A small network was trained on invented records. Each row is its activation on one of them, seen along a few directions.
After each row come some of the record's fields: Gud, Gefil, Rap.
Not every record has every field; a missing one is left out.
Other fields move the rows too, some of them a lot.
[ 0.22 -2.33 -0.43  2.32 -0.42 -0.01  1.81 -1.45  0.27 -1.79  0.87  3.88
  1.38 -1.61 -3.13  1.21 -0.37]
Gud=w1, Rap=j1
[ 0.31 -0.56 -1.08  0.72 -0.79  0.08  0.35 -1.78  1.97 -3.43  0.92  0.84
  1.68 -0.95 -1.27  0.96  0.07]
Gud=w1, Gefil=z2, Rap=j1
[ 0.38  0.04 -1.46 -0.01 -2.76 -0.46 -0.03  0.39  3.83 -0.57 -1.75  0.14
  1.55 -0.99 -5.31  1.30  1.10]
Gud=w3, Gefil=z2, Rap=j1
[-1.32  0.56 -0.79 -4.23  1.39  2.18 -3.42  0.74 -1.87 -1.94 -0.43 -2.98
 -1.36  0.89  5.25  1.46 -2.06]
Gud=w2, Gefil=z2, Rap=j2
[-1.60 -2.38  0.12  0.47 -2.62 -1.87  1.40  1.98 -1.32 -0.72  1.18  1.60
 -1.67 -1.64 -2.08  2.47 -0.14]
Gud=w3, Rap=j2
[ 1.99 -1.11  0.33  1.01 -1.05  1.93  1.43 -0.84  2.13 -0.22  1.07  1.35
  1.34 -1.76 -2.01  2.06  1.26]
Gud=w1, Gefil=z3, Rap=j1
[-0.19 -0.07 -2.07 -1.27 -3.13 -2.70  1.84 -1.99  1.02 -0.84 -1.22  2.78
  0.69 -2.09  1.23 -0.70  0.13]
Gud=w1, Gefil=z2, Rap=j2
[ 0.27 -2.66 -1.42  1.38 -1.28 -0.98  3.02 -0.88  1.74  0.36  0.19  3.72
  4.91  0.11 -4.95  1.22 -1.31]
Gud=w1, Rap=j1
[-1.87 -0.76  0.70  1.75  0.54  2.89  0.14 -0.04 -3.98 -0.88  1.42 -2.45
 -0.40  1.02  2.35  0.61 -2.43]
Gud=w1, Rap=j2
[-1.90 -0.16  0.96 -0.10  1.95  1.34  0.71  2.39 -3.39  0.21 -0.94 -3.15
  1.32  1.03 -0.85 -0.17 -2.61]
Gud=w2, Rap=j2
[ 1.92  0.69  0.10  0.73  1.89  1.39 -0.67  0.61 -0.23 -0.80  0.16  0.51
  0.24 -1.47  0.11  1.65  0.58]
Gud=w2, Gefil=z3, Rap=j1
[ 0.55 -0.70 -0.01  1.33  0.87 -1.19 -1.27 -2.35  0.13 -0.58  3.00  1.08
  1.68 -1.18 -1.05  0.32 -0.21]
Gud=w1, Gefil=z1, Rap=j1
[-0.56 -0.27  0.83  1.76  0.61 -2.48 -3.41 -1.23  0.23 -0.55  0.36  0.60
 -0.72 -0.91 -2.63  0.96  0.53]
Gud=w3, Gefil=z1, Rap=j1
[ 1.74 -0.17 -0.85  2.01 -0.59  1.54  0.36 -1.21  0.72 -0.65  1.67  1.56
  0.90 -1.55 -1.14  1.45  0.44]
Gud=w1, Gefil=z3, Rap=j1
[ 1.04 -1.53 -0.39  1.76  0.61  1.28 -2.12 -2.82 -1.51 -0.13 -0.76 -0.45
  0.75  0.13  1.93  0.80  1.52]
Gud=w1, Gefil=z3, Rap=j1
[ 2.26  0.33  0.36 -0.03  1.25  2.43  0.05  1.41  0.67 -0.26  0.01  0.32
  0.12 -1.46  0.02  2.18  1.38]
Gud=w2, Gefil=z3, Rap=j1
[-0.57 -1.63 -0.49 -0.64 -2.33 -0.89  1.29  0.18 -1.00 -1.01  1.18 -2.79
  0.98 -1.35  2.01 -0.02  0.18]
Gud=w1, Gefil=z2, Rap=j2
[ 1.36 -1.98 -0.53  0.50  0.47 -0.51  3.35 -1.82 -0.74 -0.25  1.28  0.70
 -1.31  1.20 -0.72 -0.34  0.39]
Gud=w1, Rap=j2
[ 1.95 -0.14 -0.83 -1.01  2.06 -0.90  0.56  0.60 -1.17 -0.99 -0.54 -2.81
 -2.09  1.43  4.96 -2.96  0.70]
Gud=w2, Gefil=z2, Rap=j2
[ 0.89  0.77 -0.06  0.28  3.15 -0.78 -2.61 -0.08 -1.38 -0.70  1.98  0.13
  0.39 -1.00  0.83  0.44 -0.20]
Gud=w2, Gefil=z1, Rap=j1
[-1.56 -1.12 -1.75 -1.17  0.22 -0.78 -0.57  1.96  1.67 -1.41  1.36 -0.96
 -4.14  1.62  0.69  0.01  1.48]
Gud=w3, Gefil=z2, Rap=j2
[ 0.52 -1.69 -0.76  1.70 -0.92 -0.75  0.22 -1.16  1.24 -2.42 -0.18  0.94
  1.83 -1.57  1.32 -1.76 -0.03]
Gud=w1, Gefil=z2, Rap=j1
[ 1.08  2.00  0.45  0.99  4.32  1.71 -1.66 -1.39 -4.53  0.46 -1.88 -4.88
 -2.65  3.33  6.03 -0.55  1.60]
Gud=w2, Gefil=z3, Rap=j2
[-1.54  0.01 -3.06  1.99 -0.95 -1.72  1.37  1.66  3.15  1.86 -0.78 -0.56
 -0.93  0.31  1.56 -0.84 -2.19]
Gud=w3, Gefil=z2, Rap=j2
[ 1.14 -0.34 -1.06 -0.09  2.07  0.42 -1.93  0.31 -1.51  1.04 -2.89 -1.09
  2.02  0.39 -0.45  0.01  1.37]
Gud=w2, Gefil=z3, Rap=j1
[-1.24  1.53 -1.67  2.05 -4.59 -2.08  3.91  1.86  2.18  1.83 -0.30  6.53
  0.81 -1.47 -5.12  1.09 -0.39]
Gud=w3, Rap=j2
[-0.49  1.35  2.21 -2.31 -0.19 -1.50 -0.67  1.06 -1.90 -3.34 -0.89 -2.14
  0.96  2.03  2.02  1.48  0.92]
Gud=w2, Gefil=z2, Rap=j2
[-2.37  1.49 -1.97  0.32 -0.92  0.40  0.67  1.46  3.65  0.93  0.50  0.27
 -0.49  1.64  0.52 -0.43 -0.19]
Gud=w3, Gefil=z2, Rap=j2
[ 1.38  0.02 -3.70 -2.46  0.09 -1.37 -0.16  1.86  1.33  1.41 -1.37  1.08
 -0.64  1.61  3.85 -1.29 -0.79]
Gud=w2, Gefil=z2, Rap=j2
[ 0.18  1.56 -2.17  1.16  2.12  0.31  2.66  1.69 -2.25  0.52 -0.27 -0.87
 -0.34  2.36 -1.78 -1.21 -0.49]
Gud=w2, Rap=j2
[ 0.48 -0.84 -0.49  1.24  2.02  0.44  0.37  0.87 -1.26 -1.89 -0.25  2.93
  0.07 -1.32 -1.10  1.41 -0.34]
Gud=w2, Rap=j1
[-0.86 -1.84  1.67 -2.38  3.78  1.49 -0.06  0.16 -0.45  1.12 -1.20 -0.56
 -1.02  1.06  2.89  0.45 -2.73]
Gud=w2, Rap=j2
[ 1.61 -0.81  0.12  1.79 -0.50  0.89  0.75 -1.73  1.30 -0.72  1.24  1.54
  1.53 -1.76 -1.93  1.49  0.49]
Gud=w1, Gefil=z3, Rap=j1
[-1.04 -1.90 -0.89 -0.88 -0.99  2.59  0.22 -0.38 -2.01  0.62  1.31  0.42
 -0.56 -0.85  1.64  0.76 -2.83]
Gud=w1, Rap=j2

Which values does each new row have?
[-3.47  0.73 -0.86 -1.78 -0.91 -1.35  0.45 -0.99  1.84 -0.39 -0.54  0.75
  2.91  2.12  2.04  2.10  0.70]
Gud=w1, Gefil=z2, Rap=j2
[ 1.37 -0.03 -0.42  0.67  2.93  1.78 -3.54 -0.50 -3.06 -0.19 -1.83 -1.41
 -0.53  0.40  3.98  0.93  1.60]
Gud=w2, Gefil=z3, Rap=j1
[ 0.05 -0.29 -2.00  1.30  1.45  0.10 -0.21  2.94 -1.04 -0.91 -0.35  3.02
  0.34  0.33 -1.86  1.52 -0.33]
Gud=w2, Rap=j1
[ 0.34 -1.69 -1.42  2.50 -0.51  0.65  1.44 -0.94 -0.27 -1.71  1.29  3.95
  0.75 -1.44 -2.38  1.17 -0.42]
Gud=w1, Rap=j1
[-0.36  1.69 -1.26 -1.80  2.65  2.03  0.89  0.28  1.73  0.34 -0.69 -3.26
 -1.80 -0.34  3.40  1.23 -0.25]
Gud=w2, Gefil=z2, Rap=j2
[ 1.89 -1.65  0.74  3.82 -2.29 -1.09  1.44  1.34  2.29  0.79 -0.23  3.32
  0.10 -4.32 -1.73 -1.25  0.15]
Gud=w3, Gefil=z3, Rap=j1
[ 2.02  0.02 -0.56 -0.67 -0.05 -2.44  0.11 -3.03 -0.32  0.74  0.93  1.13
 -0.68  0.64  1.88 -2.07 -0.18]
Gud=w1, Gefil=z1, Rap=j2
[-1.23 -0.95 -0.08 -1.18 -2.43  0.14 -1.34  1.11  1.20 -0.83 -0.14 -0.09
 -1.56 -1.99  1.59  0.14 -2.58]
Gud=w3, Gefil=z2, Rap=j2
[-2.59  0.37  0.80  0.22 -2.11  0.72 -2.85 -0.04 -2.11  1.27 -1.47 -0.11
 -1.17 -1.25  2.67  1.44  1.28]
Gud=w3, Gefil=z3, Rap=j2
[-1.01 -0.39  1.11 -2.81  0.30 -1.44  0.26  1.75 -0.89 -1.47 -0.21 -3.83
  0.81  0.12  2.30  1.95  0.10]
Gud=w2, Gefil=z2, Rap=j2
[ 3.09 -0.37 -0.47 -2.90 -1.40 -0.64 -1.32  1.12 -1.85 -1.63 -1.25 -0.59
 -1.30 -0.37  3.78 -1.44 -1.81]
Gud=w2, Gefil=z2, Rap=j2
[ 2.22  0.08  0.03 -1.85 -1.57 -0.36  2.19  1.41 -1.62  0.35 -1.47  1.46
  1.21 -0.52 -4.22 -0.48 -2.83]
Gud=w2, Rap=j2
[-0.87 -0.75  3.08 -0.07  0.72  0.50  1.54  0.86  2.80  1.19  0.14 -0.50
 -1.22  1.27  0.05  1.15  2.23]
Gud=w3, Gefil=z3, Rap=j2
[-0.46 -1.60 -1.81 -0.69 -2.06 -1.77  0.02 -0.21  0.71  2.50 -0.90  1.59
 -2.37 -2.84  0.36  1.95  1.90]
Gud=w3, Gefil=z3, Rap=j2
[-1.28  0.20 -1.69  0.71 -1.05  1.47 -1.55 -1.87 -3.76  1.81 -0.89 -3.21
 -0.36 -0.91  4.21  2.45 -0.56]
Gud=w1, Gefil=z3, Rap=j2
[ 0.11  0.51 -1.09  2.57 -0.80 -2.49 -1.52  1.73  1.63  0.46  2.35  2.43
  0.05 -1.08 -4.03  0.80 -0.67]
Gud=w3, Gefil=z1, Rap=j1
[-3.33  0.31  0.84  2.73 -3.14 -0.78  2.71  1.31  0.11  0.01 -0.14  2.94
 -0.28 -4.33 -3.56  2.24 -2.03]
Gud=w3, Rap=j2
